Here are a small network's activations along a few directions, averaged over the inputs that share one value of a field.
Values that are neighbours, or in one group, have similar rows; names and order tell nothing.
In the rows, zero is written as 500.
Random noise pushes rows far along 11 fixed directions. That doesn't count. These rows show it; they differ only by the noise:
[627 642 615 321 407 562 515 545 588 435 436 376 394 314 458 523 429 391
 547 525 540 523 454]
[461 187 598 568 609 667 513 592 630 481 584 652 508 487 553 454 252 313
 524 419 509 499 750]
[371 589 319 519 289 312 491 158 513 529 664 429 626 484 406 534 585 483
 444 444 524 402 565]
[616 400 591 287 364 696 427 470 539 359 354 399 304 685 464 346 600 628
 577 431 447 599 518]
[404 561 477 532 535 437 509 400 437 529 459 601 375 595 407 499 430 681
 523 526 459 453 450]
[541 419 591 494 572 467 679 503 358 538 489 555 801 571 739 418 512 596
 524 780 390 451 415]
[603 615 777 316 340 556 332 394 378 418 342 476 485 316 476 408 509 436
 503 600 390 508 582]
[485 382 590 531 547 543 634 407 375 588 595 604 462 466 495 522 420 484
 477 559 425 398 505]
[455 538 364 427 346 630 540 292 481 543 592 615 341 551 430 536 565 706
 424 408 525 493 441]
[588 616 669 409 482 546 647 361 284 568 533 532 448 366 511 531 547 590
 439 659 383 373 326]
[461 360 436 492 625 449 517 682 581 431 547 487 641 541 713 411 478 389
 600 541 524 598 521]
[511 417 573 331 332 519 444 404 536 413 468 425 362 431 435 422 453 348
 628 458 528 534 611]
[464 654 594 547 410 431 383 255 506 464 504 497 706 454 441 468 502 548
 375 523 404 365 629]


Dom, 17 values:
k5: [659 389 600 444 675 558 569 775 672 322 435 306 539 560 694 383 503 421
 615 532 526 513 475]
k10: [483 593 454 515 416 422 375 438 555 421 406 462 696 547 566 434 594 581
 473 515 553 504 581]
k13: [656 664 574 436 421 552 500 505 465 476 387 436 591 412 541 526 583 561
 433 583 490 474 474]
k7: [380 412 407 497 499 642 462 505 596 500 675 732 406 377 564 545 462 412
 494 358 622 550 523]
k1: [470 456 491 460 461 424 759 412 327 601 613 589 576 332 666 539 559 424
 553 673 584 388 351]
k14: [570 502 671 479 453 525 566 646 631 516 279 497 624 433 462 500 246 378
 638 614 591 501 572]
k4: [562 430 834 589 579 354 563 524 396 510 232 505 569 521 433 422 292 490
 668 743 441 351 516]
k17: [449 695 396 567 694 244 442 751 585 472 459 361 532 446 519 538 412 392
 585 551 550 556 428]
k16: [346 418 289 620 444 533 437 445 507 573 542 765 640 593 584 491 541 651
 447 426 607 561 538]
k2: [578 366 585 467 555 602 582 474 376 502 601 466 387 479 527 486 573 461
 454 457 415 454 489]
k15: [411 887 536 577 643 270 503 319 399 449 517 552 443 405 486 502 626 758
 457 556 486 252 244]
k6: [312 484 612 478 518 397 416 479 460 487 430 705 164 334 335 472 280 376
 740 480 593 473 525]
k11: [564 347 629 537 656 618 524 498 494 477 647 383 196 529 357 507 548 391
 429 300 371 407 516]
k8: [567 318 745 586 678 833 572 555 458 573 606 680 342 418 434 557 350 475
 377 443 417 412 543]
k3: [589 614 666 447 451 454 394 480 392 452 455 413 532 275 511 496 531 361
 459 554 432 469 574]
k12: [463 484 527 571 498 412 556 420 551 534 507 417 485 558 326 548 381 473
 527 488 483 405 551]
k9: [525 376 680 415 455 571 595 393 412 495 569 533 492 375 515 467 488 378
 569 574 470 410 494]
The values of Dom form a ring.
Name the neighbours of k17, in listed order.
> k2, k11
Name the neighbours of k6, in listed order.
> k7, k14
Name the neighbours of k13, in listed order.
> k5, k10
Name the neighbours of k8, in listed order.
> k12, k9
